Z_428: [10 37 -3 32 15 13]
Z_843: [ 24 -13  67  56 -37  52]
Z_750: [69 86 68 18 -4 48]
Z_609: [ -5   7 -47 -30  43 -17]
Z_356: [ 41  31  51  22 -20  14]
Z_211: [ 59  45  87  43 -35  44]
Z_689: [-35 -29 -28 -16 -11 -29]
key -> tag
[37] -> Z_44
[36] -> Z_82
[15] -> Z_773
[86] -> Z_138
[87] -> Z_789
join Z_428 1:  => Z_44
Z_356? => [ 41  31  51  22 -20  14]
loc: [31] => Z_356, 1
[ 41  31  51  22 -20  14] => Z_356
[69 86 68 18 -4 48] => Z_750
loc: [-28] => Z_689, 2

Z_689: [17  2 -6  5 17 17  5]
Z_609: [ -6  18  -6  20   3 -31 -18]
Z_843: [-3  2  1  7  7 -7 -3]
Z_398: [-48  13   9 -28 -20  83  14]
Z_707: [ 21   2 -12  38 -16 -20  16]
Z_356: [ -8 -13  -9  14  -1   1  -5]
howmany Z_356: [0] => 0
Z_609? => [ -6  18  -6  20   3 -31 -18]
Table of tags by key:
[1] -> Z_285
[-7] -> Z_744
[18] -> Z_150
[-6] -> Z_371
[-31] -> Z_512
[-5] -> Z_860
[0] -> Z_950
[-30] -> Z_947
join Z_609 2:  => Z_371
loc: [16] => Z_707, 6
Z_356? => [ -8 -13  -9  14  -1   1  -5]
[ 21   2 -12  38 -16 -20  16] => Z_707
howmany Z_689: [17] => 3

Z_356: [ 10  14  50  28  86   5  37 -14 -31  41  66 -34  23  66  27  33  24  40
  34  66  19  18  37  37  37  24  66  -2 -30  38]
Z_707: [ 10 -32  50  28  61 -76  24 -14 -31  41  10 -15  23  67  27  33  14  40
  14  38 -69  18  37  16  26  24  46   9   5   6]
Z_428: [ 10  14  50  28  13   5  24 -14   1  41  24 -25  23  50  27  33  14  40
  34  34  19  18  24  16  24  24  -7  -2  -5   6]
[ 10  14  50  28  13   5  24 -14   1  41  24 -25  23  50  27  33  14  40
  34  34  19  18  24  16  24  24  -7  -2  -5   6] => Z_428
key -> tag
[34] -> Z_364
[66] -> Z_95
[-2] -> Z_572
[38] -> Z_978
[27] -> Z_443
join Z_356 19:  => Z_95
howmany Z_428: [24] => 5
howmany Z_356: [37] => 4

Z_211: [ 24  14 -54  92 -20  61]
Z_356: [-44 -22  37  91  29 -59]
Z_609: [ 22 -43  33  67   7 -59]
Z_135: [-14 -26  -1   7  13  -3]
Z_536: [ 22 -43  33  67  24  45]
Z_689: [ 66  91  91  32 -88 -88]
Z_707: [ 25 -55  25  25 -55  25]
loc: [92] => Z_211, 3
Table of tags by key:
[32] -> Z_855
[91] -> Z_854
[66] -> Z_231
[-88] -> Z_55
[-87] -> Z_980
[31] -> Z_751
[67] -> Z_408
join Z_689 3:  => Z_855
howmany Z_707: [25] => 4
howmany Z_689: [91] => 2
[-14 -26  -1   7  13  -3] => Z_135
[-44 -22  37  91  29 -59] => Z_356

Z_211: [  5  -7 -26  -3  20 -13   4  -3   2   0]
Z_689: [ 13 -31 -32  -9  43 -94 -10  13   8   7]
Z_135: [ 13 -31 -31  -9  20 -94  13  13   8   7]
Z_211? => [  5  -7 -26  -3  20 -13   4  -3   2   0]
loc: [4] => Z_211, 6
tags:
[-7] -> Z_984
[3] -> Z_755
[2] -> Z_683
[-6] -> Z_665
[8] -> Z_52
[5] -> Z_283
join Z_211 8:  => Z_683
howmany Z_135: [-31] => 2

Z_689: [ 58  58  25  15 -41  15   8  -1 -28 -24  16 -39 -32  -3 -19  15  58 -15
  58  -6  -8  58  16 -28  15  71  36 -62 -62  38 -65]
Z_211: [ 84 -16  34  41 -40 -14   4   4 -18  -8  33 -49 -28 -33 -52 -47   9  -8
  -1 -13 -25 -40   8 -11  34  56  41 -40 -66  29 -85]
Z_428: [ 59   7  25  42 -42 -31   8 -33 -27 -24  18 -40 -33  -5 -21 -67  16 -12
  24  -6  -8 -21  14 -28  16  71  36 -61 -64  38 -67]
Z_750: [ -9  10  22  39 -37 -30   7  -1 -26 -24  14 -34 -30  -1 -16 -62  17 -15
  23  -4  -6 -18  15 -27  12  66  32 -59 -57  36 -59]
Z_609: [ 63   6  26  43 -42 -30   6  -1 -27 -24  20 -40 -33  -6 -23 -67  16 -11
  22  -5 -10 -23  17 -27  18  71  37 -61 -66  38 -69]
Z_707: [ 66   5  28  43 -43 -28   6   0 -25 -21  20 -42 -33 -10 -26 -65  15  -9
  20  -6 -12 -26  15 -26  19  69  37 -58 -65  37 -71]
Z_536: [ 57   9  24  42 -40 -30   8  -2 -26 -24  17 -38 -31  -4 -19 -66  17 -14
  24  -6  -7 -19  16 -29  14  69  34 -62 -60  36 -63]
Z_356: [ 84 -16  34  41 -40 -14   4   4 -18  -8  33 -49 -28 -33 -52 -64  16 -14
  23  -4  -6 -18  16 -28  14  66  34 -60 -58  37 -60]
Z_398: [ 73  -2  29  43 -42 -24   7   0 -24 -18  25 -44 -32 -17 -35 -61  13  -1
  14  -9 -16 -29  13 -21  24  66  38 -51 -66  35 -76]
Z_843: [ 56   9  24  40 -39 -30   7  -3 -25 -24  15 -37 -31  -2 -17 -65  16 -15
  23  -5  -7 -20  16 -28  14  68  34 -60 -60  36 -63]
tags:
[-25] -> Z_885
[-28] -> Z_462
[-60] -> Z_49
[-26] -> Z_579
[-27] -> Z_779
join Z_843 8:  => Z_885
howmany Z_689: [15] => 4
Z_707? => [ 66   5  28  43 -43 -28   6   0 -25 -21  20 -42 -33 -10 -26 -65  15  -9
  20  -6 -12 -26  15 -26  19  69  37 -58 -65  37 -71]
howmany Z_211: [-8] => 2
[ 84 -16  34  41 -40 -14   4   4 -18  -8  33 -49 -28 -33 -52 -64  16 -14
  23  -4  -6 -18  16 -28  14  66  34 -60 -58  37 -60] => Z_356
howmany Z_428: [-33] => 2

Z_707: [-18 -19 -25  23  19   9  19   8 -17  20  -8 -45   6  12  -2 -21 -13  72
 -29 -54  10 -18  11 -18  -5 -25 -10  21  16  15 -27   0  12   5 -25  48
  19 -36  -6]
Z_26: [ 17   6  36  21 -25  -6  33   4  48   8  -1 -23  14  -4 -23  10   0 -23
 -26  -2 -42   5  -1  59  -4  17 -12   9  16   2 -24  -9  -6   2 -61 -14
 -25   5 -56]
Z_609: [-51 -17 -57   2 -10  63   2 -51 -15  23 -10  36  -9 -33 -13 -51 -14   4
 -30 -17   6   6  53  19  11  34 -25  -6 -47  15  -1   6 -38  29 -48  80
  44 -50 -24]
Z_211: [-47   4  44  46 -33 -21 -19   9 -11  17  10  35  23 -19   1  12 -18   1
   7 -43  21  11 -25  13   2  14  23  36  19  10  10  17  29  22  58  16
  46 -25  18]
Z_398: [-66  -9  19  19   0  15  17  19 -24 -23  25  29  50  -7  19  18 -17  19
  -3 -59  17  48 -20  29  23  19 -54 -20  38  -5  -7  -3   9 -13  38  26
  32   8 -11]
Z_356: [ 27  34 -48   8  27  16 -37 -50 -10  41  32 -31  25  31  44 -32  -4  17
  12 -27  42 -31   4 -48  25   0  -2 -39 -29 -17  12 -18  24 -25 -70  31
   0  -8  45]
Z_428: [ 13  22  18  30 -13  -8  -2  -6  41 -20 -11  -4  28  -5 -64  24 -18  -4
  -8 -11 -46   0  34  26  -1   6  19  23   5 -17  13   1  18 -28   2   3
 -14  32 -22]
Z_689: [ -8   4 -48 -10 -35  35  20  26 -50 -24 -12  44  18  -2  -6 -36  16  18
   0   9  45  33  18  14  10  13 -73  -3 -34  19  -8  12 -43  21 -18  51
  20 -34 -27]
Z_750: [-26  27 -28   1  -3   3 -26 -37 -39  39  21 -15  12  12  20 -14  -1  -7
  15 -31  18 -10  10 -21  43 -18 -34 -63 -59  -5   5 -22  78 -16  49  33
  24  38  34]
Z_135: [-60  -3  57  55 -29  -3 -19  -7 -27  39  27  35   9 -21  16  12   3  43
  -8 -24  13  11 -21   7   5  13  20 -29  29  36 -20 -46   5  19  61  23
  26  32  -7]
Z_536: [ 10 -31 -15  -2  10 -31  29 -52 -17   6  22 -24 -12 -10 -30 -15 -58  28
 -35 -41  30   4  23  53  -4 -63  -3  10  38  -2   3  26  41  -1  28  -4
  15 -48 -31]
Z_843: [-25  47 -59   5  23   4   7   8 -15   6  -5  55   2 -18  -6 -56  20  14
 -27  -5  38  10  47  26  20  -1   4 -11 -34   9   7  33 -32  22  32  58
  34 -33 -30]
[ 27  34 -48   8  27  16 -37 -50 -10  41  32 -31  25  31  44 -32  -4  17
  12 -27  42 -31   4 -48  25   0  -2 -39 -29 -17  12 -18  24 -25 -70  31
   0  -8  45] => Z_356
howmany Z_707: [-19] => 1
key -> tag
[-28] -> Z_129
[16] -> Z_631
[-32] -> Z_557
[-26] -> Z_603
[-29] -> Z_7
[15] -> Z_501
[1] -> Z_246
[-27] -> Z_431
[-30] -> Z_564
[0] -> Z_30
join Z_843 18:  => Z_431
Z_689? => [ -8   4 -48 -10 -35  35  20  26 -50 -24 -12  44  18  -2  -6 -36  16  18
   0   9  45  33  18  14  10  13 -73  -3 -34  19  -8  12 -43  21 -18  51
  20 -34 -27]
Z_356? => [ 27  34 -48   8  27  16 -37 -50 -10  41  32 -31  25  31  44 -32  -4  17
  12 -27  42 -31   4 -48  25   0  -2 -39 -29 -17  12 -18  24 -25 -70  31
   0  -8  45]
[-51 -17 -57   2 -10  63   2 -51 -15  23 -10  36  -9 -33 -13 -51 -14   4
 -30 -17   6   6  53  19  11  34 -25  -6 -47  15  -1   6 -38  29 -48  80
  44 -50 -24] => Z_609

Z_26: [-19   4  -5   1 -14 -24  -6  18 -22  20 -14  17  -9  44   1  -5 -16  35
  19  -5 -29  -7  -8 -13 -34 -35]
Z_609: [ 17   4 -18  -1 -11  28 -12 -26  20 -15  24 -16   2 -51   4   3  24 -35
 -17  -2  21  -1   2  17  43  25]
Z_356: [  9  19 -55 -14 -20  66 -10 -34  33   2  48 -32  -8 -86  48 -25   6 -22
 -78 -28  12 -14 -43 -19  76  56]
Z_750: [ -5  26 -63  -8 -35  24 -16 -17  -6  11  36 -14 -15 -41  40   6   5   4
 -42 -38 -20 -18 -52 -17  37  13]
Z_536: [  2  -5  32  -3  -7 -31  -7  22  -5  35 -35  27   2  73 -15   2   2  33
  23  26  -6 -10  30 -18 -32 -38]
Z_211: [ -5  26   4  -8 -35  39 -16 -17   3  11  36 -14 -15 -41  40 -18   5   4
 -42 -38 -20 -18 -52  19  37  13]
Z_135: [ 16 -36  27   3   2 -37  34  19  -1 -11 -30  -2  -8   8  -2   3 -35  16
   8  17  -3  32   0 -15 -45   8]
Z_707: [ -7  34 -62  -5 -52  49 -37 -29   7   9  45 -11  -7 -42  26 -10  31 -18
 -31 -30  -7 -29 -32  23  56   6]
[ 17   4 -18  -1 -11  28 -12 -26  20 -15  24 -16   2 -51   4   3  24 -35
 -17  -2  21  -1   2  17  43  25] => Z_609
howmany Z_211: [-18] => 2
howmany Z_536: [3] => 0
[  2  -5  32  -3  -7 -31  -7  22  -5  35 -35  27   2  73 -15   2   2  33
  23  26  -6 -10  30 -18 -32 -38] => Z_536

